These are the activations of a small neural network, seen along a few directions. Each row is one input.
In each table, some parts of the input vary, and every possible input appears once, in random order.
A made-up example of a description, with smaller parts first: line(6) and (point or ring(11) or (values(2) and ring(8))).
Shared parts are said once, and a part with two or three values counts as separate values.
In the rows, 128 means zero.

Other details of the inputs vary at random and push rows far along three fixed directions, the same in every table; ignore that.

A family of inputs:
row 1: [122 125 119 141 163 144 133 130 127 128 113]
row 2: [104 139 106 150 147 112  86 131 125 108 129]
row 3: [119 105 103 100 105 143 151 113 105 149 110]
row 4: [159 151 156  99 148 107 133  91 111 138 137]
row 5: [ 96 127 132 163 158 134 106 140 120 110 138]
row 6: [168 155 144 108 154 123 133 112 150 113 145]
row 7: [132 107 115 131 115 156 163 128 136 150 105]
row 8: [170 157 155 109 164 105 137 111 145 131 132]
row 9: [160 137 144  96 119 102 125 130 151 108 158]
row 10: [136 134 101 116 103 159 127 135 122 146 108]
row 11: [175 160 168  95 154 103 115 122 131 138 121]
row 12: [132 115 100 126 104 149 156 123 142 152 109]
row 13: [168 135 179 107 133 116 123 128 137 124 138]
row 14: [113 140 118 137   8 142 170 128 177  67 234]
row 15: [ 90 133 128 173 145 116 123 132 128 108 139]
row 16: [158 135 156  93 115 108 122 137 142 112 154]
row 17: [131 100 109 118 123 151 165 141 134 145 110]
row 18: [129  96 116 120 111 158 160 147 128 146 115]
row 19: [136 103 126 131 115 159 154 133 128 155 105]
row 20: [ 91 135 138 164 128 117 102 143 115 114 135]
row 21: [123 114 108 110 103 143 147 100 108 161 107]
row 22: [120 128 113 125 145 130 117 103  93 134 118]
row 23: [ 91 126 127 155 122 103  86 138 127 112 133]
row 24: [125 139 109 135 138 115 115 126 123 141 105]
row 25: [ 98 131 132 154 147 130  92 145 114 112 132]
row 26: [120 105 132 123 140 125 118 152 116 132 110]
row 27: [125 122 112 130 132 113 110 127 131 139 106]
row 28: [ 91 130 139 173 146 118 114 138 120 112 139]
Description of these inputs: line(4) and (point or ring(6)).
Changing only the line(4) part turns row 19 into row 18. The same change can be made to row 13. Which row results? -> row 26
Which other rows does row 24 become when the ring(6) part takes its other values? List them by row number. -> row 8, row 11, row 15, row 20, row 28
Which other rows agree with row 2 in the line(4) part? List them by row number. -> row 1, row 5, row 6, row 10, row 22, row 25
Which other rows does row 21 become when the line(4) part takes its other values? List them by row number. -> row 3, row 4, row 22

A family of inputs:
row 29: [182 125 144  72 177 119 127 109 104 179  73]
row 30: [106 130  79 138  85 146 130 123 121 136 117]
row 31: [ 82  96 104 153 118 129 122 149 123 124 121]
row 32: [191 141 146  72 159 129 132 111 112 175  81]
row 33: [129 112 111 128  81 168 151 150 130 143 115]
row 34: [156 117 153 103 125 133 141 136 133 135 126]
row 35: [104  95  95 140 132 165 150 131 102 167  80]
row 36: [105 116 108 150 121 161 140 134 111 145 105]
row 37: [157 170 151 113  72 125 130 110 147  97 184]
row 38: [ 88 134 130 175 173 111  94 137 121 108 131]
row 39: [176 124 142  90 142 127 149 131 150 142 119]
row 40: [108 126 120 150 121 123 117 147 144 109 141]
row 41: [ 78 114 126 167 151 109 112 129 119 106 142]
row 42: [161 154 159 119  74 135 144 135 165  94 185]
row 43: [133 147 167 141 227  78  89 124 132 108 129]
row 44: [118 120  89 116  62 154 157 114 117 142 129]
row 45: [ 83 129 110 152 163  86  81 121 114 111 130]
row 46: [148 155 170 126 122 105 139 111 160  82 196]
Describe the family of inputs behind these rows. -> values(3) and ring(6)
Changing only the values(3) part turns row 34 into row 29. The same change can be made to row 31. Which row results? -> row 44
Which other rows does row 46 become when the ring(6) part takes its other values? List them by row number. -> row 35, row 36, row 38, row 41, row 43
